These are the activations of a small neural network, seen along a few directions. Each row is one input.
Each table varies a few parts of the input and shows all the possible inputs, shuffled.
A made-up example of a description, with smaller parts first: one of 4 places along a line, together with either a single point or one of 11 places along a line or (one of 3 separate values, together with one of 5 places around a ring).
Shared parts are said once, and a part with two or three values counts as separate values.
In the rows, 128 means zero.

Other details of the inputs shift rows strongly along two fixed directions, in all tables alike. That doesn't count.

A family of inputs:
R1: [104 102 161 124 126 159 137 136 128 139 163 107]
R2: [106  97 143 117 104 159 127 143 138 142 163 110]
R3: [151 122 114 145 117  87 104 116 110 125  63 127]
R4: [155 147  93 108 158 129 142 150 124 136 121 127]
R5: [145 157 100 123 160  94 130 124 147 108 135 131]
R6: [157 157 101 128 152  94 136 125 140 128 138 128]
R7: [159 134  88 129 150 103 132 127 149 133 130 133]
R8: [ 89 111 152 151 130 141 135 120 151 113 168 114]
R9: [165 143 105 106 151 163 136 136 142 127 164 145]
R10: [100 105 137 140  92 142 136 110 139 133 169 137]
R11: [ 72 101 174 136  90 135 112 153 102 118  89 102]
R12: [163 127 132 122 145  96 107 119  82 129  28 117]
R13: [ 97 111 167 135  78 121 117 132  77 135  49 120]
R14: [145 149 113  96 154 115 124 136 132 117 114 120]
R15: [141 152  98 101 168 134 107 128 136 160 120 150]
R16: [104 104 176 169 104  92 112 121 105 132  64 100]
R17: [147 134  87 125 157 103 127 126 156 114 126 135]
R18: [165 138 114 107 156 111 135 108 104 137  63 136]
R19: [ 95 100 141 112 111 161 123 140 147 123 159 112]
R20: [147 143 134 107 117 100 120 115  95 134  58 127]
R21: [158 130  86 100 146 159 134 126 142 132 164 134]
R22: [109 116 156 153 108 140 133 141 149 129 172 128]
R23: [115 129 126 157 109 128 127 129 113 121 132 128]
R24: [103 101 142 113  91 167 135 120 132 141 157 129]
R25: [104 127 147 146  98 139 126 118 129 120 179 120]
R26: [ 92 121 137 150  97 144 147 122 123 127 171 141]
R27: [ 97 112 153 149 111 147 147 101 132 130 168 132]
R28: [ 93 119 138 157 107 139 141 142 134 129 173 121]
R29: [104 112 148 156 116 152 133 110 132 124 171 118]
R30: [154 140 131 113 124 101 105 127  90 126  63 116]
R31: [137 153  94 132 167 106 109 118 142 151 132 159]
R32: [145 131 139 114 118 135 129 127 118 135  92 144]
R33: [114 123 148 148 124 119 121 138 146 110 128 132]
R34: [103 107 184 162  74 105 112 121 103 127  76 136]
R35: [138 150  88 136 163 105 138 136 141 109 127 138]
R36: [161 142 110 104 157 153 142 149 153 136 163 137]
R37: [153 150 105  94 155 138 143 138 142 135 173 123]
R38: [163 149 100 135 149 141 138 125 153 120 172 152]
R39: [120 116 164 125 115 118 103 149 118 118  63 118]
R40: [ 92 104 160 120 132 161 132 134 137 120 158 109]
R41: [155 159 100 121 142 100 142 105 130 126 136 148]
R42: [159 149  88 110 152 140 136 137 113 127 122 134]
Each input here is: one of 2 separate values, together with either a single point or (one of 4 places along a line, together with one of 5 separate values).
Changing only the choice among 2 separate values turns R30 into R25. The same change can be made to R21. Which row results? -> R3
Change only the choice among 2 separate values in R13. List by row number the other rows that result. -> R26
Start at R8 and move only the place on the line of 4, one step at a time. The first step leads to R16. Which rows follow, in order? -> R29, R27
Change only the choice among 2 separate values in R20. List by row number the other rows that result. -> R41

A family of inputs:
R43: [179 150 109  95 153 105 117 117 116 137  64 143]
R44: [102 112 150 143 100 120 127 113 105 129 123 107]
R45: [121 121 119 120 116 143 134 109 147 135 176 138]
R46: [154 131  87 105 155 181 159 115 169 132 213 155]
R47: [111 104 153 139  96 137 127 145 118 111 112 109]
R48: [104 120 164 156  94 117 126 139 124 106 128 117]
R49: [129 136 128 103 131 159 142 149 141 116 176 120]
R50: [179 132 114 127 179  71  96 132 139 131  47 116]
R51: [115 130 107 128 116 143 128 134 141 140 179 136]
R52: [146 159  84 129 157 155 153 132 167 134 221 162]
R53: [169 147  78 112 185 106 132 127 132 126  78 141]
R54: [109 133 128 103 149 158 135 137 144 133 166 128]
R55: [ 82 115 169 160 108 111 113 126 121 123 105 123]
R56: [ 99 109 154 142  84 111 115 139 114 112 111 103]
R57: [174 160 106 140 163  77 135 108 108 123  67 136]
R58: [105 119 159 123  97 143 108 147 107 144 114 124]
R59: [111 104 155 142 107 143 136 121 105 128 119 111]
R60: [185 162  93  96 178 111 140 119 110 133  92 131]
R61: [129 133 130 136 125 141 141 110 152 129 176 151]
R62: [103 102 155 146  87 138 111 143 106 138  99 124]
R63: [ 81 109 148 140 107 119 113 126 123 128 121 113]
Describe the family of inputs behind these rows. -> either a single point or (one of 4 places along a line, together with one of 5 separate values)
Change only the choice among 5 separate values in R51. List by row number the other rows that result. -> R44, R45, R56, R63
